These are the activations of a small network on made-up records, seen along a few directions, one row for each record.
Here are examples, each followed by its value of one field, Dibin.
In the rows, 128 means zero.
[104 156 159 115 124 143 213 113  81  75 159  66  91 140 101 112 125  87
  88 168 143 106 161  84] : e9
[107 102  98 124 117 127 133 147 146 153 120 138 118 143 124 126 119 116
 147 148 122 108 142 140] : e1
[128 119 110 124 144 107 102 101 158 109 163 116 109 110 128 132 159 152
 143 166  93 125 118 111] : e7
[125  77 181  56 148 194 122  91  83 135 137 147  74 161  88 155 190 101
 162 134 109 166  38 137] : e15
[219  79 159  53 165 159 123 111  92 116 128 130  96 116  89 153 207 114
 133 125 119 100  55 162] : e5
[179 191 117 143  83 108 138 164 121 117 109 173  51 122 154 141 104 205
  68 106  91 126  84 161] : e6
[177 174 108  96 123 140 172 159 104 119 199 131 165 123 104 208  79 122
  99 117 105 139 178 131] : e13
[131 101  94 129 129 125 151 129 173 147 133 128 109 109 119 115 118 126
 136 147 145 118 121 147] : e1
[153 142 205 131  99  95 103 149 215 155  88  86 144 112  97 165 157 131
 100 194 133 168 126 111] : e3
[ 86 124 131 148 107 118 137 131 113 154 114 172 124 139 101 159 174 105
 115 114 136 139 137 103] : e18
[116 145 149 173 149 154  92 147  91 106 151 117 132 130 119 103 111 109
 100 146 103 137 149 119] : e2
[138 174  48 138 120 123 119 161 133 111  98 116 106 133  89 191 149  89
 120  95  86 152 187 168] : e13
[142 158 153 168 127 126 161  97  98 131 117  92  97 131 134 136  84  80
 118 122 132 104  94 122] : e14
[117 128 157 124 142 111 100 144 133 142 137 116  95  90 152 129 126 104
 117  74 143 131 129 112] : e10
[ 99 212 126  94  85 195 165 187 143 115 151 132 163 123 174 168 101 211
  74 151  88  95 102 103] : e6
[ 65 113 161 105 123  69 126 151 115 177  96 163  62 126 113 116 116 205
  51 104 123 136  67 143] : e15
[ 92 158 137 149 129 125  73 110 122 118 157 116 140 146 123  88 126  91
  73 132 120 130 143 109] : e2
[105 127  95 107 116 129 101 114 110 145 130 119 136 100 122 129 140 126
 142 157  92  78 122 141] : e7
[130 129 150 160 110 109 143 105 159 140 153 184 114 120 113 162 152  97
  91 103 160 133 135 131] : e18
[146 154 210 147  99 144 109 153 167 196  81  78 139 133  97 172 141 127
 125 218 141 168 131 125] : e3
[153 122 159 129 152 153 126 136 146 110 126 151  89 108 135  92 104 103
 117 127 128 148 137 110] : e10
[166 116 116 117 147 162 117 139 134 118 122 138 129 105 109  78 151 135
 108 126 119 124 147 113] : e12
[106 108 129 159  87 121 115 164 119 124 135 126 141 135 114  96 125 101
 106 140 117 124  92 147] : e19
[ 97 165 152 135 165 126 120 101 138 103 133 162  95  60  89 116  89 132
 127 152 111 118 142 137] : e4
[151 125 130 127 113 130 127  93 155 143 129 122 128 132 166 114 156 118
  66 105 132 156 131  87] : e8
[127 126 153 151 105  80 104 142 117  91 135 115 152 139 117 127 104 135
 145 129 115 133  78 120] : e19
[166 185  98 123 125 169  86 142 113  96 149 117 132 128 100 154  73 122
 132  72 123 186 142 180] : e11
[162 149 160 139 170  80 137 158 103 159  97 150  52 149 139 119 122 203
  63 135 131  96  93 153] : e5
[148 102 113 146  81 133 131 144 126 144 110 113 140 150 140 130 142 100
  89 113 102 116 146 104] : e8
[116 155  54 125 124 153 103 175 100 115 101 142  88 112 118 163 139  65
 153 157 135 204  69 113] : e17
[120 124 131 122 122 165 155  71  96  69 119  50  63 155  93 139 115 109
 128 136 136 140 169 162] : e9
[ 78 161 127 125 166  91 108  86 160 111 150 135 112  86  61 125  91 156
 133 136 122 130 118 108] : e4
[118 163  55 109  91 137  84 165  99 113  99 154 140  96 116 143 107  67
 109 112 160 175  56 123] : e17
[129 138 100 100 156 113 101 132 117 164 110 108 160 139 105 107 133 135
 122 117 132 101 157 147] : e12
[125 116 120 147 176 126 186 114 135 118 101 129 129 110 133 115 153 135
 108 147 117 148 116 155] : e20
[ 99  98 113 139 128 115 149 132 132 113 105 130 155 145 134 134 142 109
 109 134  84 116 144 164] : e20
[113 148 171  77  90  88 145 148  84  99 158 129 136 136 144 124 153 132
 105 140 177  96 187 128] : e16
[ 99 119 141 131 123 112 125  92 140 132 129  89  88 158 138 142 118  71
 103 128  92 120 140 143] : e14
[128 173  70 148 134 161 108 152 101 125 147 117 128 143 122 167 147 155
 149 117 141 205 151 167] : e16

Which value of Dibin does each new row have?
[142  99 108 151 129 161 144 115 111 168 143  91 117 158 146 180 113 135
 126 128 110 154 150 104] : e8
[157 125 114 112 125 112 131  86 157 135 110 113 144 181 139 136 129 114
 112 138 100 146 137 100] : e8
[176 147 114 114 134 148 115 125 113 143 118 135 162 135  99  89 109 126
 123 126 135  92 137 129] : e12
[153 125 128 114 133 130 146 126 121 134 101 149 142 128 130 123 105 128
 164 149 132 115 124 151] : e1
[ 75 152 120 140 162 101 112  90 178 110 162 135 102 109  58 114 102 146
 123 150 122 143 122 107] : e4
[154 138 123 130 163 106 106 133 130 121 141 105 135 113 114 121 146 168
 134  93 136 129 128  81] : e12
[120 128 160 135  99 106 112  98 102 108 125 100 115 132 147 146 110  77
  94 101 106 113 118 115] : e14
[150 103 115 109 116 120 129 109 170 154 110 117 115 123 145 127 141 119
  81 126 105 139 150 124] : e8
[157 154 125 161 163 155 114 136 100 154 146 120 143 165 122 100 145 134
 123 127 150 141 143 119] : e12
[110 127 123 123 121 128 118 154 103 158 113 111 120 117 115 107  98 100
 127  93 141 111 112 104] : e10
[106 151 120 144 166 138 118 124 114 137 127 102 121 131  88  89 109 105
 113 176 102 126 139 135] : e2
[166 102 123 112 128 152 133  97 110 151 124 110 143 140 143 179  84 142
 124 125 101 142 151 126] : e8
[ 82 126 120 134 125 112 146 113 123 169 112 157 126 150  94 159 170 107
 121 121 148 143 133 121] : e18
[131 136 210 125 104 148  95 155 139 186  80  69 157 100 105 207 124 154
 135 189 132 167 143 120] : e3
[113 152 137 161 172 127 178 121  92 115  89 119 140 127 167 135 143 129
 147 126 112 127 119 136] : e20
[ 67 172 135 143 122 119  93  89 127  96 149 149 146 115  60 110  85 143
 131 125 127 124 109  73] : e4
[159 167  66 149  93 135 109 171 129  85 104 134 125 127  94 184 146  83
 105  85  84 144 187 161] : e13
[119  99 126 111 127 102 146 120 144 136 109 165 128  80  89 175 133 123
 115 117 124 119 142 146] : e18
[183  75 133  75 149 123 105 136  94 143 147  96  96 119  92 172 219 105
 119  95 139  87  52 165] : e5
[132 153 123 123 146 143 107  87 100 146 148 122 140 117 142 132 131 137
 153 169 111 114 117 153] : e7
[149 144 193 161 110  87 117 168 203 156  86  57 133 117  85 174 167 145
 119 184 150 170 108  92] : e3
[ 78 212  84  95  91 146 169 165 193 118 166 107 133 168 141 173 117 203
  94 170  85  96  87  80] : e6
[126 122 156 138 106 102 121 106 104  92 124  90 125 135 138 147 104  95
 107 105  95 117 110  98] : e14
[150 129 111 150 115 128  98 153 126 147 143 125 154 159 106  98 142 109
  97 114 138  98 155 134] : e12
[124 117 125 150 127 150 131 123  96 152 157 123 150 130 148 157  91 152
 155 108 165 141 121 129] : e1
[108 128 141 103 120 144 170 139  69 119 190 106 141 155 120 121 145 165
 109 164 192 152 173 117] : e16
[154 126 131 134 109 133 130  97 160 150 132 121 128 131 165 112 153 112
  66  98 137 145 133 103] : e8
[148 120 155 120 167 144 125 141 154 114 119 143  72 108 136 107 104 100
 132 141 114 148 147 122] : e10
[119 109 148 109 160 149 104 137 102 146 138 115 104 122 133 161  69 126
 158 117 109 148 154 128] : e10
[104 124 148  70  89 100 156 173  69  98 135 113 162 120 122 107 158 147
  99 143 168  99 180 124] : e16
[105 147 139 115 148 108  70 120 107  86 127 110 164 123 116 106 106 124
 102 129  90 127 141 105] : e2
[124 114 140 102 123 121  97 152 116 131 102 128 149 124 117 101  98 100
 113  97 124 122 134 135] : e10
[112 130 148 143 119 103 131 110 100 102 117 137 159 134 170 146 146 114
 110  98 109 120 124 130] : e20
[115 132  92 145 119 152 128 112 112 152 151 108 124 125 116 110 157 116
 145 176 115  93 104 123] : e7
[104 138 141 106 131 100 122  65 122 136 116  89 106 142 138 142 104  85
 105 121 107 121 120 133] : e14
[121 116 127 150 136 100 140 153 122 130 123  97 108  76 118 120 122 126
 134 141 131 124  78 156] : e19
[ 98 122 122 134 189 146 101 111 120 135 166  96 119 101 111 114  99 147
  85 148 122 170 150 141] : e2
[161 118 155 125 135 112 105 158 101 155 115 177  62 206 124 134 100 192
  66 167  86 108 117 159] : e5
[134 135 105 145 116 136 131 105 115 142 159 118 119  63 123 115 141 132
 125 142 133  86  89 119] : e7
[175 112 107 104 107 140 153  99 146 148 103 116 146  94 125 109 114 132
  89 111 120 120 109 113] : e8
